Each row below holds a small network's activations on one input, seen along a few directions.
In each table, some parts of the input vary, and every possible input appears once, in random order.
A made-up example of a description, with smaller parts first: one of 8 places around a ring, together with either a single point or one of 11 places around a ring or (one of 3 separate values, together with one of 4 places along a line).
Shared parts are said once, and a part with two or three values counts as separate values.

Other details of the inputs vary at random and push rows far along three fixed directions, the same in every table; ignore that.

Table:
r1: [22,-23,40,-33,-19,49,51,-8,64,-48,-12]
r2: [5,-5,12,3,17,-4,-35,5,-26,-12,-1]
r3: [-3,10,-1,-27,-29,18,44,-5,48,23,-3]
r4: [-5,18,-6,11,4,-20,-22,0,-36,29,10]
r5: [-7,-10,-34,31,15,4,-17,-12,-13,-6,-22]
r6: [-16,41,-1,-15,-18,-28,-2,9,-12,72,22]
r7: [-10,40,2,-18,-25,-23,11,3,-7,68,23]
r8: [1,-5,12,6,17,-3,-29,6,-30,-14,2]
r9: [3,-23,-10,30,21,13,-10,-14,-5,-34,-23]
r10: [-7,-17,-32,20,23,4,0,1,-5,-38,5]
r11: [0,-12,-46,23,-5,-13,2,8,-3,-11,-14]
r12: [-1,24,-6,2,-9,-16,-16,0,-23,36,11]
r13: [8,-11,2,-8,-15,32,35,-11,35,-20,-12]
r14: [14,-11,67,-19,19,-1,-17,12,-12,-31,11]
r15: [1,-9,5,-3,6,-27,-15,27,-15,-14,5]
r16: [2,-25,-14,26,21,15,-16,-11,-3,-34,-26]
r17: [1,11,24,-10,-1,-9,-3,4,-10,14,12]
r18: [-1,22,25,-18,-5,-13,-10,12,-20,27,22]
r19: [11,-12,67,-20,23,-1,-24,16,-8,-31,8]
r20: [-20,32,-19,-11,-12,-33,15,11,-6,54,44]
r21: [-10,17,-5,10,8,-22,-26,4,-29,31,6]
r22: [-1,18,29,-20,0,-17,-20,13,-12,27,15]
r23: [11,-17,63,-17,31,0,-35,17,-16,-38,5]
r24: [12,-16,59,-20,26,3,-34,18,-20,-39,8]
r25: [4,10,-21,-20,-43,-6,47,12,39,23,7]
r26: [2,-17,-19,18,7,20,-2,-11,-1,-27,-19]
r27: [-2,-11,10,3,6,-30,-13,24,-13,-13,7]
r28: [-2,14,21,-21,-4,-7,-5,9,1,23,10]
r29: [3,-13,-49,49,10,9,-12,-27,-16,-15,-28]
r30: [-7,-15,-54,40,14,10,-15,-18,-13,-12,-31]
r31: [4,12,30,-20,-2,-6,-15,11,-13,10,15]
r32: [-6,24,-10,7,-2,-20,-23,3,-35,38,13]
r33: [-4,7,-26,16,-9,2,10,-16,9,19,-12]
r34: [-8,11,-27,9,-15,3,20,-14,14,28,-8]
r35: [-2,16,21,-16,3,-16,-26,13,-20,24,13]
r36: [-17,8,7,-13,10,-21,3,17,-2,5,33]
r37: [1,10,35,-16,5,-11,-15,11,-8,12,12]
r38: [-4,-13,-54,44,10,13,-13,-21,-16,-15,-27]
r39: [-1,5,-6,-22,-24,19,34,-6,39,14,-6]
r40: [-6,16,-17,-28,-28,8,58,4,46,19,27]
r41: [-2,5,-3,-20,-22,18,35,-6,41,15,-7]
r42: [-21,25,-29,-2,8,-32,-12,17,-27,31,33]
r43: [-6,-27,-57,53,8,-17,-8,-4,-14,-23,-23]
r44: [8,7,3,-29,-39,32,59,-12,59,8,-4]
r45: [-19,-2,-51,17,11,-7,5,-1,-1,-7,5]
r46: [-14,3,-64,25,-4,-3,26,-12,9,12,9]
r47: [16,-10,66,-20,18,1,-17,13,-14,-31,13]
r48: [1,14,32,-8,7,-20,-24,9,-22,18,14]
r49: [1,7,-6,-23,-26,21,35,-6,37,13,-4]
r50: [15,-25,43,-32,-11,44,50,-6,69,-46,-15]
r51: [16,-11,67,-19,19,-1,-19,10,-11,-31,11]
r52: [-4,40,2,-19,-28,-20,9,1,-5,66,23]
r53: [15,-17,74,-16,29,-2,-27,14,-21,-42,12]
r54: [-8,6,-28,16,-8,3,14,-14,6,19,-11]
r55: [6,-26,-32,36,14,23,-13,-20,-5,-40,-31]
r56: [9,-16,-16,22,5,19,-2,-16,1,-27,-20]
r57: [-23,21,-18,1,4,-34,-2,12,-16,33,36]
r58: [-6,-4,-36,20,3,8,-6,-10,-8,0,-16]
r59: [-4,-9,-31,36,13,2,-9,-17,-19,-7,-17]
r60: [7,-3,18,10,17,-7,-27,0,-29,-12,2]
r61: [1,-28,-32,33,20,20,-14,-16,-4,-38,-33]
r62: [-4,-9,-30,37,13,2,-13,-16,-14,-7,-20]
r63: [-8,34,1,-10,-18,-22,2,1,-12,58,19]
r64: [14,-22,40,-24,-5,34,34,-4,52,-41,-13]
r65: [-8,34,3,-10,-17,-23,-2,3,-8,57,16]
r66: [1,11,22,-12,-2,-7,-2,5,-12,14,14]
r67: [5,-21,-17,25,14,19,-13,-13,-7,-36,-22]
r68: [-16,9,-20,-23,-17,3,47,2,45,9,17]
r69: [17,-24,64,-15,22,-27,-27,38,-28,-42,25]
r70: [18,-17,33,-36,-18,40,38,-5,57,-34,-11]
r71: [-2,-3,-32,28,3,6,0,-17,-11,0,-14]
r72: [0,-20,-15,19,14,16,-6,-11,4,-26,-24]
r73: [-4,14,-20,11,-6,-44,-20,24,-38,30,20]
r74: [-1,8,-29,14,-13,6,14,-17,4,18,-8]
r75: [-6,-20,-45,34,6,-19,-8,6,-9,-18,-19]
r76: [1,16,25,-17,-6,-10,-5,6,3,23,10]
r77: [6,15,-1,-24,-38,20,45,-10,44,22,0]
r78: [9,-12,68,-19,23,-1,-17,15,-10,-31,11]
r79: [7,-26,-32,36,13,23,-13,-21,-4,-41,-31]
r80: [5,-32,-22,32,9,-11,-3,3,-7,-37,-13]
r81: [-3,11,-33,3,-19,6,11,-13,17,27,-12]
r82: [6,3,0,-31,-35,31,51,-11,63,9,-11]
r83: [-6,11,-35,1,-19,9,15,-11,13,26,-9]
r84: [-2,-8,-36,31,8,8,-16,-14,-17,-10,-18]
r85: [-13,17,-6,10,9,-23,-25,6,-31,32,7]
r86: [3,-4,-5,-10,-11,19,18,-8,28,-3,-13]
r87: [17,-22,33,-29,-9,38,29,-3,47,-42,-12]
r88: [-2,8,28,-22,5,-7,-14,15,-11,11,12]
r89: [0,10,16,-18,-2,-4,-11,8,-8,13,9]
r90: [16,-15,67,-13,26,-2,-26,11,-19,-39,9]
Each input here is: one of 9 places around a ring, together with either one of 2 separate values or one of 8 places along a line.
Question: Changing only the place on the ring of 9 turns r51 into r81. The same change can be made to r90. Which row results?
Answer: r35
Question: Changing only the place on the ring of 9 turns r68 into r20. The same change can be made to r3. Which row results?
Answer: r59
Question: Changing only the place on the ring of 9 turns r15 into r80. The same change can be made to r82. Which row results?
Answer: r14
Question: Change only the choice among 2 separate values in r25. List by row number the other rows that result.
Answer: r10
Question: Which other rows agree with r54 in the place on the ring of 9? List them by row number.
Answer: r9, r33, r34, r43, r48, r57, r62, r65, r78
Question: Change only the place on the line of 8 in r16. List by row number the other rows that result.
Answer: r3, r5, r22, r23, r28, r41, r72
Question: Change only the choice among 2 separate values in r46. List by row number the other rows that result.
Answer: r69
Question: A walk changes only the place on the line of 8. It starts at r29 and steps to r60. List the rest of the walk in order.
Answer: r52, r47, r74, r4, r71, r66

Table:
r91: [10,-15,22,-32,-16,25,50,2,57,-33,6]
r92: [-4,11,-6,-16,-14,-4,3,9,7,23,1]
r93: [-5,13,-45,-14,-45,19,50,-12,53,34,-16]
r94: [6,6,12,-14,-12,11,7,-5,16,10,-7]
r95: [-6,10,-1,-9,0,-13,-19,14,-15,18,5]
r96: [-10,14,2,-3,8,-12,-11,4,-16,17,15]
r97: [5,-8,23,3,16,8,-8,-4,-10,-19,2]
r98: [-3,-25,-34,38,28,0,-18,-5,-20,-41,-11]
r99: [-3,-8,16,-2,20,4,-9,3,-5,-22,5]
r100: [6,2,15,-1,2,2,-17,-2,-9,3,-7]
r101: [1,18,5,-14,-17,-1,2,-3,6,32,0]
r102: [-3,-7,6,1,15,7,-2,-1,1,-19,1]
r103: [24,-24,25,5,-13,8,25,-2,21,-37,-16]
r104: [-5,23,3,1,-5,-14,-6,-3,-21,38,16]
r105: [-5,-12,-88,63,-1,19,-5,-40,-2,-1,-50]
r106: [-6,24,-8,3,-9,-10,0,-7,-14,41,12]
r107: [4,-21,15,-3,17,5,0,9,5,-42,6]
r108: [-3,14,9,2,4,-9,-10,-2,-21,21,12]
r109: [4,-11,7,3,-2,-25,-2,18,-5,-6,4]
r110: [-1,-9,18,-1,19,4,-9,2,-6,-23,4]
r111: [0,-2,6,-8,2,-3,-14,11,-8,-3,-3]
r112: [-6,10,-3,-2,3,-20,-8,11,-16,11,21]
Question: Describe the family of inputs behind these rows.
Answer: either one of 2 separate values or (one of 4 places along a line, together with one of 5 places around a ring)
Question: A walk changes only the place on the line of 4. It starts at r99 and steps to r102. List the rest of the walk in order.
Answer: r96, r110
